A small network was trained on made-up records. Each row is its average activation on records with the value named, seen along a few directions.
Values that are neighbours, or in one group, have similar rows; names and order tell nothing.
(in the rows, 500 means zero)
Random noise pushes rows far along 7 fixed directions. That doesn't count. These rows show it; they differ only by the noise:
[431 392 498 447 310 515 410 500 624 633 577 511 686 426 533 341 485 635
 501 257 372]
[426 460 248 398 455 427 531 866 533 458 719 711 656 386 640 534 624 380
 953 332 555]
[628 491 522 630 462 369 300 338 612 453 460 516 699 542 535 350 541 576
 668 633 474]
[580 771 653 467 564 514 519 384 609 519 619 358 522 479 282 450 473 252
 490 608 622]
[587 358 476 350 388 176 425 515 566 513 622 607 514 648 385 516 446 584
 564 545 443]
[418 673 551 266 482 506 663 584 506 576 668 442 436 412 310 560 389 344
 335 385 563]
[441 493 509 353 534 357 683 530 388 535 386 523 284 561 391 623 360 636
 206 573 475]
[450 648 458 331 476 415 452 423 374 465 491 555 704 328 573 534 406 553
 401 453 543]
[440 384 577 159 476 394 497 400 436 827 489 555 527 565 423 562 481 661
 342 407 442]


Values of GODU:
lezo: [588 524 485 677 522 547 363 389 457 437 428 467 586 381 626 394 477 446
 589 528 531]
vatok: [452 302 395 171 504 318 604 594 331 625 639 634 421 587 552 689 455 642
 503 447 485]
vit: [553 422 427 545 586 480 467 528 423 351 393 551 404 575 592 663 543 495
 535 590 513]
kede: [507 594 551 218 628 476 409 312 279 709 479 514 729 368 630 583 587 516
 616 503 580]
bitiz: [686 254 536 300 471 210 250 478 605 536 721 688 500 812 331 580 616 395
 759 526 490]
lag: [432 665 494 338 564 525 530 570 257 501 437 599 549 484 498 701 584 472
 537 572 636]
padom: [408 375 454 571 463 558 709 736 548 371 599 475 270 557 448 580 552 493
 451 448 418]
geze: [627 511 464 444 522 370 333 372 391 414 602 513 554 581 494 630 445 448
 476 593 568]
fizo: [444 396 430 317 487 395 520 602 404 566 499 708 414 568 490 695 465 492
 482 406 519]
nop: [604 408 432 286 442 322 387 447 340 497 658 573 533 561 524 606 377 472
 493 487 530]
lata: [378 611 390 568 497 802 519 554 475 491 538 409 675 279 744 436 637 462
 524 340 498]
bise: [605 464 745 515 606 463 473 270 611 554 398 429 342 717 303 513 559 541
 371 784 464]
pim: [548 284 447 725 335 432 360 547 600 413 434 525 527 568 563 344 422 588
 532 418 384]
kiv: [286 499 537 283 690 759 845 704 481 911 498 491 287 485 402 616 655 368
 538 363 610]
Each value of GODU is a pair of two hidden parts, and every pair occurs once (7 first parts, 2 second parts).
Question: lata and geze share the first part; lata and lag share the second. Which value has the first part of lag and the second part of geze?
Answer: fizo
Question: vatok and nop share the first part; vatok and padom share the second. Which value has the first part of padom and the second part of nop?
Answer: vit
Question: bise and bitiz share the first part; bise and kede share the second. Which value has the first part of kede and the second part of bitiz?
Answer: lezo

Values of BEME:
lote: [390 544 512 594 503 686 586 597 526 566 443 425 584 363 533 401 575 548
 586 417 498]
rezi: [481 483 518 541 482 438 516 600 660 430 537 545 471 502 372 450 539 434
 571 462 477]
zer: [483 437 567 279 507 504 634 580 570 731 701 381 391 543 323 540 457 389
 478 405 487]
sife: [600 522 480 691 506 497 328 367 465 427 453 490 657 497 608 388 484 443
 617 545 518]
nekur: [515 587 391 576 519 425 509 488 462 432 462 538 612 408 642 447 533 529
 595 615 519]
fivo: [474 441 491 618 457 568 420 407 426 336 348 516 551 474 667 475 515 751
 384 532 383]
lozup: [492 675 504 609 382 491 532 600 663 366 591 499 517 452 360 397 421 379
 520 503 532]
dur: [499 708 451 379 475 538 332 350 457 430 690 506 882 190 673 421 405 362
 589 321 639]
notig: [493 612 602 803 502 776 517 432 586 379 432 347 499 432 596 403 604 431
 483 511 499]
poni: [524 194 350 565 424 427 436 673 452 504 394 661 374 614 646 538 558 670
 644 470 381]
pur: [510 368 458 520 395 596 228 402 608 584 548 522 763 523 611 409 579 575
 587 286 432]
BEME is arranged as a line.
Question: A walk along BEME starts at fivo and steps to its neighbour notig. Put lote, lozup, dur, poni in the order it reaches them.
Answer: poni, dur, lote, lozup
Question: How many steps from neighbour to neighbour lead from nekur to pur, at the fewest?
Answer: 5
